Here are a small network's activations along a few directions, averaged over the inputs that share one value of a field.
Related values have similar rows: they may be neighbours, one step apart, or belong to one group.

Field NUR:
gasup: -18,-40,28,-5,-4,-9,4,15,11,-13,-11,7,-20,21,16,-29,1,-19,38,9,-19,-5,-41
safol: -12,-12,-6,13,-11,-5,-13,12,29,32,9,-7,-46,-2,4,-48,-12,-2,25,40,-21,-2,-23
foru: 39,13,-33,21,22,-12,2,-17,-17,-5,-21,5,-4,9,-33,38,11,8,-53,3,21,-11,1
lizot: -6,29,-8,-9,-11,26,2,5,-26,1,21,2,29,-39,0,2,-15,18,5,-35,-13,9,36
zeg: -25,-21,29,-32,-3,-4,9,2,15,-19,-12,-7,14,28,27,15,5,-12,21,4,31,5,-19
dubof: 22,30,-10,11,8,3,-5,-16,-11,4,13,0,28,-16,-14,22,11,8,-35,-22,0,3,44
NUR is arranged as 2 separate groups.
List the group mates of foru, in the order listed. -> lizot, dubof

Field TIMU:
mas: -20,-39,21,-7,-6,-10,2,14,20,-5,-13,1,-30,25,17,-28,-2,-17,36,26,-7,-5,-48
tiz: 17,23,-11,11,6,2,-4,-10,-10,5,10,1,16,-15,-13,12,6,8,-25,-16,-4,1,32
pasug: -2,14,-13,-4,-2,8,3,3,-10,2,3,-3,5,-13,-6,6,-9,13,1,-8,7,3,9
dero: 31,33,-30,17,10,4,-4,-16,-20,7,4,3,14,-18,-25,28,4,14,-47,-13,5,-2,33
sunir: -7,-7,9,-4,-2,-5,-3,-2,16,5,2,-5,-4,10,9,-5,3,-7,5,13,5,2,-5
giz: -20,-24,24,-14,-6,-1,6,11,5,-14,-5,3,-1,11,17,-13,-1,-11,31,-2,-6,1,-22
TIMU is arranged as a line.
Which values are neighbours of mas? Give them in the order they are listed. -> giz
Which values are neighbours of dero? Give them in the order they are listed. -> tiz

Field ZUG:
tipe: -28,-17,19,-21,0,-8,13,15,13,-17,-10,-7,1,17,10,-2,-1,1,43,-5,21,2,-22
bufi: 15,30,1,6,4,4,-5,-17,-2,5,18,-2,30,-15,-5,16,13,3,-26,-23,-6,6,46
rar: -34,-31,14,-32,-18,13,2,18,-2,-4,-6,-3,-5,8,32,-14,-24,-7,29,18,14,5,-27
nid: 23,27,-29,18,5,10,-8,-2,-35,10,13,5,14,-34,-25,5,-11,20,-34,-23,-10,1,44
bima: -17,-18,14,2,-13,2,3,12,18,3,1,5,-31,1,13,-39,-4,-12,43,14,-35,-3,-38
sefil: 35,29,-36,18,16,-4,-3,-23,-9,8,-6,-1,6,-2,-28,42,10,13,-59,5,26,-5,18
gufuf: -3,-46,24,13,6,-27,-7,11,26,1,-14,1,-42,34,6,-39,9,-25,22,32,-19,-10,-40
dofu: 9,25,-7,-4,1,10,5,-14,-8,-6,5,1,26,-10,-3,30,7,7,-19,-19,10,3,19
ZUG is arranged as a line.
Which values are neighbours of tipe? Give them in the order they are listed. -> rar, dofu
Which values are neighbours of gufuf? Give them in the order they are listed. -> bima
